A small network was shown many inputs. Here are its activations along a few directions, one row for each input.
In each table, some parts of the input vary, and every possible input appears once, in random order.
Descriptions start from the smaller parts, as in this example, which fits no table here: one of 3 separate values, together with either a single point or one of 9 places around a ring or (one of 5 places around a ring, together with one of 6 places along a line).
Shared parts are said once, and a part with two or three values counts as separate values.
In the rows, 128 means zero.

Other details of the inputs vary at random and push rows far along two fixed directions, the same in every table; ignore that.

Table:
R1: [140  85  73  88  73 122  96 206 113  80 161]
R2: [153 132  64  80  85  84 136 165 110 134 161]
R3: [132 100  78 175  71 148 124 162 104 126 167]
R4: [106 174 148 143 145 134 126  44 143 160  84]
R5: [ 91 164 194 106 200 145 157 101 160 175  99]
R6: [121 132 135 187 131 136 135  64 141 125  86]
R7: [184 139 106 202  12  97 141 219 127  18 144]
R8: [183 105 102  51 168  67 132 162  90 163 203]
R9: [116 118  98 131  66 120 133 150 155  66 162]
R10: [107  88 185 189 116 183 141 105 130  89  77]
R11: [142  80 126 144 100 135 160 164 158  70 143]
R12: [167 101  67 116 105  73 132 132 120  81 154]
R13: [100 127 136 215 101 179 125 108 112 160 108]
R14: [102 118  99 149  56 138 143 186 142  86 140]
R15: [116 118 112 207  30 156 140  76 136  77 108]
R16: [117 165 143  47 174 112  84 111 115 143 123]
R17: [138 173 133  79 219  99  98  96 107 209 145]
R18: [127 139 126 152 153 140 108  95 117 158 142]
R19: [108 170 138  64 189  97 109 121 157 154 133]
R20: [ 83 133 175 178 105 186  96  75 138 100  73]
R21: [116 161 139  54 225 104 102 146 103 180 104]
R22: [117 130 111 150 104 134 109 141 106 175 152]
R23: [133 133  91 119  85 116 113 160 100 164 178]
R24: [106 151 142  95 189 151  98 138 117 162  90]
R25: [164 148 211 237  63 131 157 128 146  53  93]
R26: [157  93  76 127 110  90 112 145 102 107 193]
R27: [108 172 143  65 235  79 119 121 145 165 119]
R28: [186 131  53  38 154  65 126 139 118 122 173]
R29: [146 102  70 158  75 135 151 145 120 102 125]
R30: [ 91 145 159 213  97 171 111  55 123 149 111]
R31: [ 84 153 198 129 160 154 154  97 160 158  94]
R32: [124 111 153 134 150 117 166 144 149 104 126]
R33: [138  73  80 153  66 148 113 201 114  50 138]
R34: [101 154 202  84 178 156 118  90 133 171  93]
R35: [120 146 174 138 159 153 162  61 139 174  87]
R36: [ 93 166 145 118 204 122 134 149 145 170  94]
R37: [150  79  67 189  48 123 153 160 125  74 135]
R38: [126 107  90 140  91 126 128 156 165  62 157]
R39: [118 126 130 194  97 153 128  63 148 115  88]
R40: [136  82 101 137  96 122 101 147 121  48 138]
R41: [132  87 139 206  34 171 168  88 146  92 110]
R42: [113 179 139  55 230 103 115 120 151 166 121]
R43: [130 142 177 147 173 141 163  61 137 168  82]
R44: [114 117 182 223 122 183 151  73 121 151 107]
R45: [130 133  85  69 166  99 133 200 141 134 158]
R46: [150 119  77 112  68 103 107 137 101 109 201]
R47: [ 86 158 196 114 154 141 159 106 155 159 105]
R48: [149 111 125 126  69 123 161 110 132 118 144]
R49: [ 86 165 150 129 197 116 141 141 146 170  83]
R50: [178  49  81  84  74 120 126 200 109  36 184]
R51: [158  96 108  66 140 102 147 183 153 103 177]
R52: [153 128  85  39 183  59 114 176 142 112 176]
R53: [127 139 115 153 149 111 146 119 124 154  92]
R54: [101 108 188 159  84 193 130 100 129 104  89]
R55: [143  82 139 115 103 151 117 148 129  88 135]
R56: [114 142 132  87 172 136  96 149 115 153 102]
R57: [159 152  75  40 146  68 129 157 113 171 155]
R58: [ 69 145 167 184  92 193 116 110 120 121  63]
R59: [105 159 148 173 170 152 122 102 102 198 100]
R60: [109 164 129  73 200 111 120 165 145 179 121]
R61: [137 171 107  79 180 106 130 126 122 194 117]
R62: [134 108 112  98 125 130  82 138 133  89 132]
R63: [152 108  92  65 147 114  87 151 118  84 152]
R64: [104 146 198 195 162 189 144  57 124 192  92]
R65: [119 160 182 126 186 150 135  72 120 215 126]
R66: [107 110  93 147  72 138 137 182 145  88 139]
R67: [102  95 126 243  82 164 135 125 102 131 112]
R68: [152 150 138  36 162  88 130 128  95 208 187]
R69: [147  71  86 143  71 134  98 159 130  30 146]
R70: [190 216 158  57 183  21  99 155 127 127 143]
R71: [107 110 192 184 121 205 134  92 141 105  69]
R72: [169 102 106  75 102 104 127 152 103 150 207]
R73: [115 133 185 180 147 171 167  51 148 164  67]
R74: [117 115 130 203  92 157 104  87 123 127 129]
R75: [195 104  89  38 159  50 156 150 108 133 175]
Each input here is: one of 3 separate values, together with either a single point or (one of 4 separate values, together with one of 6 places along a line).
Q: The inputs of R63 and R24 match in every part but the choice among 3 separate values. If R69 is changed in the same way as R63 into R24, which row does it become?
A: R33
Q: Which other rows does R72 become when the choice among 3 separate values takes its other values? List them by row number.
A: R22, R30
Q: A walk changes only the place on the line of 6. It starts at R26 and steps to R17. List the rest of the walk in order.
A: R18, R74, R30, R46

Table:
R76: [ 72 127 169 219 104 190 135 104 153 109  69]
R77: [175 114  64  62 127  76 122 169 103 139 202]
R78: [125 160 150  91 194 124 124  84 114 205 117]
R79: [127  67  95 177  41 153 131 177 138  39 138]
R80: [129  80  87 182  35 144 128 184 138  41 141]
R81: [120 186 154 120 191 112 121  82 115 214 113]
R82: [142 187 213  84 222  95 153  76 160 156  78]
R83: [132 139 124  48 188 106 109 159 124 138 139]
R84: [157 103  88  34 137  93 112 184 127  94 168]
R85: [ 96 122 165 229  94 187 142  70 128 136  96]
R86: [100 141 173 171 136 166 131  57 125 167  95]
R87: [157 123  67  53 129  75 116 198 121 105 171]
R88: [132 116 116 193  65 144 139 121 118 119 138]
Q: What is each input in this table made of?
A: either a single point or (one of 2 separate values, together with one of 6 places along a line)
Q: Which other rows does R86 become when the choice among 2 separate values takes its other values? List them by row number.
A: R84
Q: A walk changes only the place on the line of 6. It starts at R81 and steps to R88. List the rest of the walk in order.
A: R77, R85, R78, R86

Table:
R89: [176 116 112  98 122  84 137 154 117 125 168]
R90: [135 150 175 172 118 132 150  93 127 129 107]
R91: [141 107 114  74 157 116 118 166 132 104 142]
R92: [161 116 113 100 132 100 140 155 110 140 167]
R93: [104 132 139 161 132 170 122  78 114 173 104]
R94: [142 109 108  78 121 108 136 167 134 116 163]
R95: [105  93 129 168  69 166 139 143 138  88 129]
R96: [158 133 121  69 117  91 136 151 138  99 158]
R97: [131 119 111  78 144 113 106 168 122 104 133]
R98: [103 164 166  69 225 131 109 118 129 176  87]
R99: [164 128 122  73 144  94 122 152 135  79 141]
R100: [137 105 104 194  60 127 152 131 145  66 122]
R101: [133 100 137 170  91 148 134 130 147  46 110]
R102: [156 116  96  98 120 111 127 170 104 138 170]
R103: [127 122 145 164 117 146 135  72 126 146 111]
R104: [160 122  85  98 125  81 140 159 134 113 152]
R105: [118 184 165  93 201 119 117 112 107 215 112]
R106: [100 176 145  89 217 112 128 111 126 204 103]
R107: [ 97 138 126 168 131 151 134 118 134 146  94]
R108: [143  92 114 183  58 141 137  92 127  93 133]
R109: [124 137 171 172 138 146 146  95 128 157 104]
R110: [129 139 111  84 117 106 106 166 127 119 154]
R111: [132 119 122 199  63 149 120 141 119 100 136]
R112: [119 185 180  65 202 106 130  94 144 182 102]
R113: [125 111 100 193  59 160 111 111 116 103 140]
R114: [100 169 173  72 208 126 129 110 137 193 113]
R115: [127 132 110  81 119 111 110 167 128 122 155]
R116: [ 92 167 138 179 137 142 117 107 139 147  88]
R117: [143 124  85  92 125 117 110 134 100 149 169]
R118: [ 88 139 168 154 146 156 104 116 136 117  77]
R119: [134 131 112  82 143 103  95 167 125  97 135]
R120: [ 95 141 142 171 147 149 144 105 140 148  96]
R121: [157 102 105  76 146 105 121 168 138  87 152]
R122: [106 125 148 162 135 164 130  73 119 168 110]
R123: [173 114  98  85 104  85 126 121 112 116 173]
R124: [111 127 148 164 136 162 134  70 122 167 109]
R125: [103 137 168 149 135 156 142  99 153 138  97]
R126: [109 113  99 193  74 150 135 143 130  94 119]
R127: [ 91 128 169 151 159 167 122 111 139 121  82]
R128: [149 124  88  99 141  92 139 154 135 127 150]
R129: [146 105 113  80 152 113 123 166 134  97 143]
R130: [104 143 177 152 132 150 144  96 153 134  94]
R131: [136 140  79 100 131  95 114 167 124 127 154]
R132: [162 109 110  75 144 102 121 162 139  87 144]
R133: [144 107  90  93 129 118 119 129 104 148 174]
R134: [ 96 183 167  67 198 124 114 117 130 200 102]
R135: [106 154 163 179 127 151 120 110 116 157 107]
R136: [161 143  97  93 128  77 140 145 133 109 147]
R137: [176 125 117  97 119  80 138 146 115 122 164]
R138: [107  96 123 169  66 169 134 146 139  93 120]
R139: [123 103 101 186  60 161 113 115 115 109 137]
R140: [127  95 125 195  73 157 142 137 117 104 141]
R141: [115 130 164 172 136 153 142 107 122 155 112]
R142: [ 97 144 145 175 149 144 148 101 142 150  90]
R143: [138  78 106 185  60 155 137 103 125 100 140]
Q: The inputs of R138 and R107 match in every part but one. If R94 is changed in the same way as R138 into R107, which row does it become?
A: R142
Q: The inputs of R92 and R129 match in every part but one. If R140 is changed in the same way as R92 into R129, which row does it become?
A: R127
Q: What is each input in this table made of?
A: one of 5 places along a line, together with one of 11 places along a line
Q: A walk changes only the place on the line of 11. It starts at R123 and steps to R108. List the rest of the walk in order.
A: R103, R143, R124, R122, R133, R93, R117, R139, R113

Table:
R144: [108 103 119 227  51 167 141 129 133  89 114]
R145: [174 100  87 102  91  92 132 157 122  89 176]
R146: [123 126 111 158 100 133 128 137 127 120 130]
R147: [103 167 169  98 204 137 118  85 121 206 102]
R148: [124 102 145 154  96 142 140 149 163  45 101]
R149: [130 140 126  74 169 116 110 120 113 168 139]
R150: [119 163 172 131 171 129 136  78 132 169  98]
R151: [159 101  61 110  78  97 118 182 114  90 180]
R152: [166 123 110  87 133  89 139 147 123 127 163]
R153: [ 96 134 146 213  95 169 140 108 134 130  93]
R154: [ 95 117 161 196 110 182 135  89 129 138  95]
R155: [140 147 143 104 159 107 136 109 126 154 129]
R156: [157 150 127  64 171  85 124 122 120 155 146]
R157: [120 159 173 135 168 130 141  83 133 168  99]
R158: [108 115 123 212  68 163 132 120 133 101 109]
R159: [152 119  94  58 147 101 111 150 110 144 171]
R160: [157 117  90  50 147  96 117 161 109 145 179]
R161: [ 94 163 176 125 189 155 119  73 125 196  89]
R162: [124  95  97 200  48 148 137 149 128  80 138]
R163: [143 115  91  72 124  94 114 212 142  65 153]
R164: [ 96 131 167 120 168 157 119 128 151 109  82]
Q: The inputs of R158 and R145 match in every part but one. If R163 is changed in the same way as R158 into R145, which row does it become?
A: R148
Q: What is each input in this table made of?
A: one of 3 separate values, together with either a single point or one of 6 places along a line
Q: List by row number the other rows that have the choice among 3 separate values in common with R147.
A: R149, R154, R159, R160, R161, R164
Q: Which other rows does R149 become when the choice among 3 separate values takes its other values? List them by row number.
A: R151, R156

Table:
R165: [ 91 161 170 174 160 158 125  84 144 143  59]
R166: [138 144 124  54 199 106 121 127 124 176 141]
R167: [155  73  93 168  45 128 156 168 131  62 161]
R168: [147  97 109 136  67 123 132 150 136  61 148]
R169: [138 108  95 109 109 116 121 145 133  92 141]
R170: [ 85 129 166 194  96 181 124 101 141 105  82]
R171: [143 121 101  75 141 101 129 175 115 142 163]
R172: [166  95 104  91 107 100 127 158 123  86 169]
R173: [ 89 117 172 200 106 186 126  94 135 113  84]
R174: [141 101  88 167  55 135 122 135 103 119 167]
R175: [159 120 119  75 140 104 133 148 124 131 162]
R176: [129 175 151  17 235 100 109 129 117 216 138]
R177: [152  82  64 179  40 131 132 133 108  95 172]
R178: [107 139 171 203 103 163 138  99 146  99  76]
R179: [174 111  80 110  86  93 130 140 103 130 189]
R180: [ 84 149 175 185 164 168 147  75 141 172  65]
R181: [129 155 119  71 170  95 117 163 125 156 146]
R182: [ 93 167 190 184 152 152 144  84 149 151  73]
R183: [127 188 133  35 245  76 119 127 129 206 125]
R184: [ 85 165 181 171 150 166 116  97 140 144  64]
R185: [156  90  83  92 117 106 121 157 121  89 165]
Q: What is each input in this table made of?
A: one of 3 separate values, together with either a single point or one of 6 places around a ring
Q: The inputs of R171 and R180 match in every part but the choice among 3 separate values. If R173 is changed in the same way as R171 into R180, which row does it become?
A: R185
Q: List by row number the other rows that have the choice among 3 separate values in common with R172.
A: R167, R168, R175, R178, R179, R182
Q: Which other rows does R184 become when the choice among 3 separate values takes its other values? List them by row number.
A: R165, R178
